Each row below holds a small network's activations on one input, seen along a few directions.
In each table, some parts of the input vary, and every possible input appears once, in random order.
A made-up example of a description, with smaller parts first: values(3) and (point or line(11) or (ring(5) and line(6))).
Shared parts are said once, and a part with two or three values counts as separate values.
(in the rows, 128 means zero)

Other details of the inputs shift rows strongly along two fixed directions, in all tables alike. That doesn't count.

Table:
x1: [153 165 189 140 157  90 193 157 116 142 153]
x2: [161  96 100 108 102 157  74 104  95  83 127]
x3: [124 164 205 124 115  67 199 121 149 134 159]
x4: [ 84  96  51 155 125 196  16 105 115  90  96]
x5: [166 126 176 114  96  38 183 165 120 177 117]
x6: [161 122 146 163  72 103 113 107  66  48 158]
x7: [166 159 183  99 143  47 181 160 143 134 137]
x8: [ 86 145 156 124 151 114 130 137 159 141 125]
x9: [ 51 154 118 121 171 170 118 113 182 184  79]
x10: [ 73 120 103 124 170 187 162  99 207 203 113]
x11: [110 142 148 114 148 137 181 137 183 184 156]
x12: [162 144 165  93 126  67 178 155 128 116 138]
x13: [168 151 181  91 112  69 189 148 151 134 145]
x14: [ 78 129  96  72 174 167 133 116 204 193  84]
x15: [ 76 143  89 125 188 167 134 132 205 212 112]
x16: [ 71 125  88 118 159 191 149 124 219 208 114]
x17: [145 103 100 156 141 159  80 131  84  91 149]
x18: [184 119 126 156  98 111 117 147  46  57 183]
x19: [125 139 147  89 168 105 148 138 166 159 110]
x20: [ 91 144  97  96 184 164 133 120 198 197  55]
x21: [181 113 137 151 103 117 116 144  40  51 186]
x22: [117  86 101 172  66 127  68 132  72 119 103]
x23: [153 165 180 146 153  85 201 166 124 142 147]
x24: [153 130 174 153 105  53 198 177 116 188 152]
x25: [124 105 114 142  86 163  64 106  89  69 145]
x26: [124 128 103 164 112 150  64 118  76  71 109]
x27: [153 122 150 144  83 103  95 133  43  32 168]
x28: [127  85  39 123 120 202  58  70 133 113  83]
x29: [128  76  49 119 126 208  53  66 123 105  89]
x30: [ 91 153 146 118 114 124 150 130 179 155 132]
x31: [153 130 140 148  77  97  98 137  52  41 161]
x32: [168 161 185 103 150  75 174 145 117 129 121]
x33: [115  87  43 161 127 217  75  84 125 122 118]
Description of these inputs: values(3) and (point or (values(2) and line(5))).
Question: The inputs of x11 and x25 match in every part but the values(3) part. If x15 is changed in the same way as x11 into x25, which row does it become?
Answer: x4
Question: Which other rows does x6 become when the values(3) part takes its other values? List them by row number.
Answer: x28, x33
Question: Which other rows does x32 become when the values(2) part takes its other values? List them by row number.
Answer: x20

Table:
x34: [111 118 100 115 128 168 113  99 151 129 114]
x35: [172  78  80 158  77 144  32 126  24  48 122]
x36: [128 115  88 120 153 170  96 118 130 121 126]
x37: [140 137 127 133 134 126 109 127 112 107 117]
x38: [110 117  99 108 132 167 111 110 159 135 126]
x39: [104 131 134 109 135 134 138 112 162 149 116]
x40: [184 119 152 128 108  84 159 151  94 104 162]
x41: [ 82 138 129 148 121 144 136 123 152 145 146]
x42: [ 93 114 100 162 124 163 114 128 139 164 130]
x43: [ 86 130  99 160 149 176 103 125 136 137 132]
x44: [145 144 167 123 122  73 173 148 138 153 122]
x45: [124 123  95 124 151 172 107 110 132 126 112]
x46: [106 145 124 115 152 130 116 137 144 147 110]
x47: [156 135 174 125  92  72 132 144  87  77 150]
x48: [124 136 150 113 142 108 168 136 163 185 115]
x49: [117 153 154 110 167 111 168 135 163 161 120]
x50: [137 149 176 117 113  73 166 134 134 115 135]
x51: [186 122 157 135 103  88 160 141  87 101 149]
Question: The inputs of x49 and x39 match in every part but one. If x36 is changed in the same way as x49 into x39, which row does it become?
Answer: x38
Question: What is each input in this table made of?
Answer: values(3) and (point or line(5))
Question: Which other rows does x34 become when the values(3) part takes its other values? List them by row number.
Answer: x45, x51
Question: Which other rows does x37 become when the values(3) part takes its other values? List them by row number.
Answer: x44, x50
